k938: [102 104 131 146 119 143 117 145 146 123 115 106 134 115 174 203 123 219
 151 108 137]
k666: [103 109 165 140 142 109 135 106 173 132  99  71  98 124 159 147  94 175
 140 124 119]
k399: [109 104 131 146 119 143 117 145 146 122 115 106 134 115 174 203 123 219
 151 108 118]
k946: [100 108 130 148 121 138 114 142 137 125 114 114 134 112 180 196 127 217
 158 108 139]
miss k399: [151 115 146 131 118 117 123 119 143 122 104 219 203 146 145 108 174 115
 106 109] => [134]
miss k666: [147 109 140  71 124 175 135 173  94 119 103 124 106 140 159  98 165 142
 109 132] => [99]
miss k666: [119 109 135  98 109 175 142 103 173 124  71 106 132 159 140 124 165  94
  99 140] => [147]
miss k399: [145 146 115 151 134 108 143 131 174 106 123 115 119 146 104 122 203 219
 118 109] => [117]
miss k399: [115 219 151 119 174 104 106 117 118 115 123 122 131 143 134 145 109 203
 146 146] => [108]

k729: [106 108  93 208]
k150: [123 101 102 101]
k444: [117 155 128 156]
k280: [123 130 102 145]
k215: [128 129 143  70]
k634: [164  69 199  70]
miss k444: [155 128 117] => [156]
miss k634: [ 70 199  69] => [164]
miss k280: [123 102 130] => [145]
miss k150: [101 101 123] => [102]
miss k634: [ 69 164 199] => [70]
miss k444: [128 156 117] => [155]
miss k150: [101 123 101] => [102]

k609: [122 153 135 141 125 202  84 123 141  77 144 128 145  74 131  73 139 129
 133 131 103 136 138 159 100 119 128 123 138 113 126  86 187 141 190 108
  88  82 135  63 112 102  86 130 122 144 102]
k760: [106 125 139  39 121 162 148 189 120 101 133 146 117 120 131 168 139  95
 116 134 115 104 102 137 106 130 108 148  72 102 128 109 124  78 112 105
 110 150 135 106 128 125  74 128  79  45 138]
k964: [132 125  91 163 130  88 119 213 144  90  93 128 140 119  48  82  69 114
 123 161 148 115 114 161 164 139 141 132 160 126 154 109 124 133 147  88
 128 142 115  92 153  85 212 130 123  91 130]
k163: [167 127 135 129 165 145 121 118 112 131 133  69 155 142 131 107 161 118
 127 133 115 139 115 128 103 113 128 148 188 193  82  97 124 155 133 169
 113  96 100 165 117  69 132 190 130 167 181]
k778: [117 129 135 120 125 124 150 152 120  87 114 169  76 139 147 150  60 114
  96 114 120 137 145 118  92 130 191 176 109 155 137 145 115 133 122 108
 145 112 103 106 109 187 151  94 100  46 109]
miss k964: [163 115  90 125 123 133 126 123 161 164 130  69  92 154 147 142 141 114
  91 109  82 144 132  91 132 212 213 128 114 161 130 124  88 119 148  88
  85 130 128  48 119 139 140  93 153 115] => [160]
miss k964: [128 160  90 164 141 213  93 115 114 123 148 163 123  88 125  69 161 130
 144 154 115 128 132  88  82  91 132 130 161 119 109 153  85 139 126 119
  48 140 133  92 147  91 142 130 114 124] => [212]
miss k964: [ 92 161 130 139 140 128  93 161 130 115 154 144 109 132 164 132 133 123
 163 125 123 147 212  85 130 160 141 119 124  90  82 148 114  69 142 213
  88 115  91  88  91 114 128 119  48 126] => [153]

k262: [206 200 191 207 208 201 198 203 201 194 193 204 215 207 193 200 200 200
 210 206 201 196 206 192 202 201 204 213 196 195 189]
k559: [72 73 71 71 73 72 71 72 71 71 70 72 72 72 70 71 70 71 74 73 71 70 74 70
 70 72 73 74 71 71 70]
k937: [75 77 75 75 77 76 75 76 76 75 74 76 76 76 74 75 74 75 78 77 75 74 77 74
 74 76 77 77 76 73 74]
k152: [202 200 197 202 201 200 200 201 199 199 198 202 205 201 199 201 200 199
 202 201 198 199 203 197 201 199 201 204 198 198 197]
k58: [204 201 197 204 204 201 200 203 201 199 198 203 208 204 198 202 201 200
 205 203 200 199 204 197 202 201 203 207 206 206 209]
k117: [73 74 74 72 73 73 74 73 73 73 73 74 73 73 73 73 73 73 74 74 73 73 75 73
 72 74 74 74 73 73 73]
k845: [204 201 197 204 204 201 200 203 201 199 198 203 208 204 198 202 201 200
 205 203 200 199 204 197 202 201 203 207 199 198 196]
[204 201 197 204 204 201 200 203 201 199 198 203 208 204 198 202 201 200
 205 203 200 199 204 197 202 201 203 207 206 206 209] => k58
miss k262: [201 195 193 210 206 213 201 193 208 192 200 201 204 198 196 201 206 200
 207 196 206 200 191 194 203 215 200 204 202 207] => [189]

k542: [121 133 100 137 145]
k996: [135  95  84 151  94]
k118: [150 156 166  96  69]
k345: [ 84  98 122 121  97]
k591: [106 126  83 164 159]
k892: [ 68 108 126 135 146]
k348: [148 136 163  64  91]
k318: [140 150 200  45  65]
k391: [ 84  98 122 131 149]
k455: [ 38 123 138 148 131]
k363: [104 126  79 185 169]
k185: [ 80  92 124 128 148]
miss k996: [151  94  84  95] => [135]
miss k363: [169 104  79 126] => [185]
miss k996: [135 151  84  94] => [95]
miss k318: [140 200  65  45] => [150]
miss k455: [138 131  38 123] => [148]
miss k455: [138 131  38 148] => [123]
miss k345: [ 97  84 122 121] => [98]

k304: [117  61 149 141]
k374: [ 55 145  77 212]
k908: [107 106  90 156]
k759: [131 146 136 125]
k547: [107 105 104 123]
k68: [143  75 173 108]
miss k547: [123 107 105] => [104]
miss k908: [106 156  90] => [107]

